Each row below holds a small network's activations on one input, seen along a few directions.
Each table varies a few parts of the input and shows all the possible inputs, shuffled.
Descriptions start from the smaller parts, as in this example, which fits no table here: ring(5) and (point or ring(9) or (values(3) and line(4))).
Shared parts are said once, and a part with two or three values counts as separate values.

Other details of the inputs shift rows strongly along two fixed directions, in all tables alike. That doesn't count.

Table:
x1: -18	26	-9	-50	5	-11	20	31	23	-21	1
x2: 14	21	11	13	24	-21	10	16	11	2	-34
x3: 18	-7	-3	-24	0	-17	23	8	1	-5	-5
x4: 13	4	8	2	30	-7	15	14	12	3	-14
x5: -31	21	-11	-56	-4	-20	-4	-9	-8	-9	70
x6: -14	-4	-12	-43	25	26	-17	21	27	-14	44
x7: -41	-37	-4	8	-22	77	-32	-27	-7	-26	41
x8: 16	-41	16	68	-7	27	-28	-41	-27	9	-17
x9: -4	-13	20	74	-12	25	-26	-32	-24	14	-35
x10: 9	14	-3	8	6	-24	-2	16	8	9	-12
x11: -2	-26	7	59	-41	21	-10	-39	-28	15	-20
x12: 39	1	31	70	9	-80	12	-51	-59	42	-38
x13: 36	14	17	-8	20	-61	63	20	1	17	-61
x14: -20	28	-16	-49	-10	-15	10	37	16	-9	13
x15: 25	5	-9	-4	7	-18	-2	10	9	11	1
x16: 5	6	-21	-61	-2	-11	18	24	20	-5	23
x17: -34	-13	-19	8	-16	64	-54	-9	7	-11	50
x18: -12	18	-4	-50	10	-1	24	34	21	-21	4
x19: 9	-32	7	58	-40	19	-6	-42	-30	12	-24
x20: 25	29	13	-6	1	-68	51	21	-1	19	-64
x21: -15	-29	-10	19	-9	71	-53	-28	-2	-11	49
x22: -19	15	-8	-35	27	24	-12	26	26	-21	28
Each input here is: values(2) and (point or ring(10)).
The inputs of x12 and x5 match in every part but the values(2) part. If x6 is changed in the same way as x12 into x5, which row does it become?
> x7
Which other rows does x10 become when the values(2) part takes its other values? List them by row number.
> x14

Table:
x23: -19	22	-11	-46	14	-5	5	36	32	-15	15
x24: 9	5	6	6	18	-9	7	9	5	1	-24
x25: -13	16	-9	-23	9	14	-15	24	21	-9	21
x26: 16	-11	13	31	15	4	3	-6	-6	4	-24
x27: 10	-2	27	61	-17	-8	6	-18	-25	16	-55
x28: 22	1	-3	-23	12	-26	29	18	12	-1	-13
x29: -4	-1	-4	33	-10	13	-22	-33	-17	-8	19
x30: -14	-13	-10	-19	-14	33	-13	-2	13	-11	33
x31: -26	-23	-2	12	-13	29	-44	-39	-17	-10	35
x32: 14	16	-8	-15	7	-31	15	25	16	9	-16
x33: -21	-23	-12	13	-25	49	-30	-19	-3	-6	28
x34: -16	4	-6	-34	-2	-15	-10	-5	1	-11	27
x35: -3	-1	-10	-31	14	16	2	15	16	-17	20
x36: 17	22	0	-6	-1	-40	26	22	3	14	-38
x37: 30	-8	19	23	4	-29	35	-7	-9	6	-49
x38: -19	-29	6	40	-13	29	-26	-29	-29	5	27
x39: 18	-30	21	62	-24	9	12	-38	-37	9	-49
x40: 24	-9	11	11	9	-18	25	-1	-3	2	-31
x41: 4	-11	12	25	1	2	13	-9	-5	-3	-27
x42: -25	-19	-16	16	-23	47	-33	-16	0	-7	27
x43: 14	20	12	-12	13	-46	36	-1	-2	24	-19
x44: -32	-14	-2	14	-5	51	-32	-37	-13	4	40
x45: 31	-21	14	38	-1	-9	16	-18	-15	11	-36
x46: 0	-11	-1	37	-10	18	-20	-14	-7	9	-10
x47: 26	11	8	-16	-6	-36	35	15	0	12	-31
x48: 12	-7	18	78	-27	-8	-1	-54	-47	11	-35
x49: 19	16	10	1	16	-41	24	23	12	9	-37
x50: 1	-10	-3	11	-19	5	-1	-9	-5	6	-7
x51: -15	20	-9	-52	13	1	18	33	22	-21	11
x52: -18	8	-8	-28	14	16	-5	19	22	-18	15
x53: -40	-11	2	12	-13	59	-28	-15	-5	-23	13
x54: 10	-34	7	42	-6	35	-16	-30	-18	0	-5
x55: 4	-7	-5	-17	-2	0	16	6	7	-9	-1
x56: -7	24	-10	-55	29	-9	2	19	17	6	40
x57: -17	-2	-22	-14	-9	32	-26	6	13	-7	34
x58: -6	15	-12	-49	25	3	10	33	30	-18	21
x59: 13	1	-10	-13	2	1	-8	11	7	8	10
x60: -17	-22	-13	12	-21	52	-35	-18	-4	-5	30
x61: -27	-18	8	31	-10	45	-24	-22	-5	-15	1
x62: 11	18	2	-12	22	-27	13	27	17	4	-19
x63: -15	13	-10	-50	8	-22	13	30	10	-5	38
x64: -22	0	-7	-14	17	41	-29	9	14	-17	26
x65: 34	6	17	11	20	-48	42	12	5	9	-51
x66: -16	-25	17	51	-26	15	-8	-33	-43	10	-3
x67: 8	5	-3	-7	-15	-11	13	6	-6	8	-17
x68: 6	7	-4	6	-5	-18	8	8	5	9	-22
x69: -36	-8	-2	18	-19	51	-33	-12	3	-15	22
x70: -21	-22	0	12	-7	28	-49	-36	-18	-9	38
x71: -16	16	4	-22	0	0	12	-6	-5	7	13
x72: 34	25	7	11	3	-67	35	-4	-9	11	-31
x73: 16	-13	27	61	-6	-16	13	-46	-33	34	-36
x74: 13	-23	8	28	-11	22	-15	-20	-10	8	-3
x75: -13	25	-11	-45	12	-4	0	38	31	-12	21
x76: 6	10	-15	-54	8	-4	8	29	27	-6	26
x77: -23	9	-5	-41	-6	-7	-11	-1	-3	-14	28
x78: 18	-12	18	32	-6	-7	23	-16	-23	5	-48
x79: 27	26	-1	-2	8	-55	24	1	-3	6	-13
x80: 2	34	-21	-46	21	-19	-6	20	15	-13	43
x81: -14	10	-13	-49	12	-23	10	32	11	-4	43
x82: 10	19	-10	-22	-5	-30	22	24	5	9	-19
x83: 12	15	-18	-32	12	-15	0	30	19	6	12
x84: -23	-1	-4	5	1	48	-41	3	9	-11	32
x85: -30	-9	8	33	-19	43	-24	-17	-9	-10	-3
x86: -2	22	-21	-46	18	-4	-9	38	29	-3	25
x87: 21	-5	13	19	12	-36	11	1	-21	23	-8
x88: 34	5	22	41	18	-36	14	4	-7	23	-56
x89: 18	3	-2	13	-10	-27	17	2	-2	16	-31
x90: -7	-1	-10	-35	-9	11	4	12	18	-9	21
x91: 21	9	9	-15	8	-62	17	-2	-5	9	-16
x92: -10	-18	-3	-1	6	48	-23	-6	2	-18	28
The inputs of x53 and x61 match in every part but one. If x77 is changed in the same way as x53 into x61, which row does it become?
> x34
The inputs of x85 and x62 match in every part but one. If x71 is changed in the same way as x85 into x62, which row does it become?
> x44
What is each input in this table made of?
> line(5) and (values(4) or ring(10))
Which other rows does x49 become when the ring(10) part takes its other values? List them by row number.
> x28, x30, x32, x33, x40, x42, x52, x65, x75
Which other rows does x40 become when the line(5) part takes its other values? List them by row number.
> x35, x37, x78, x92
Which other rows does x43 become when the values(4) part takes its other values? List them by row number.
> x34, x63, x72
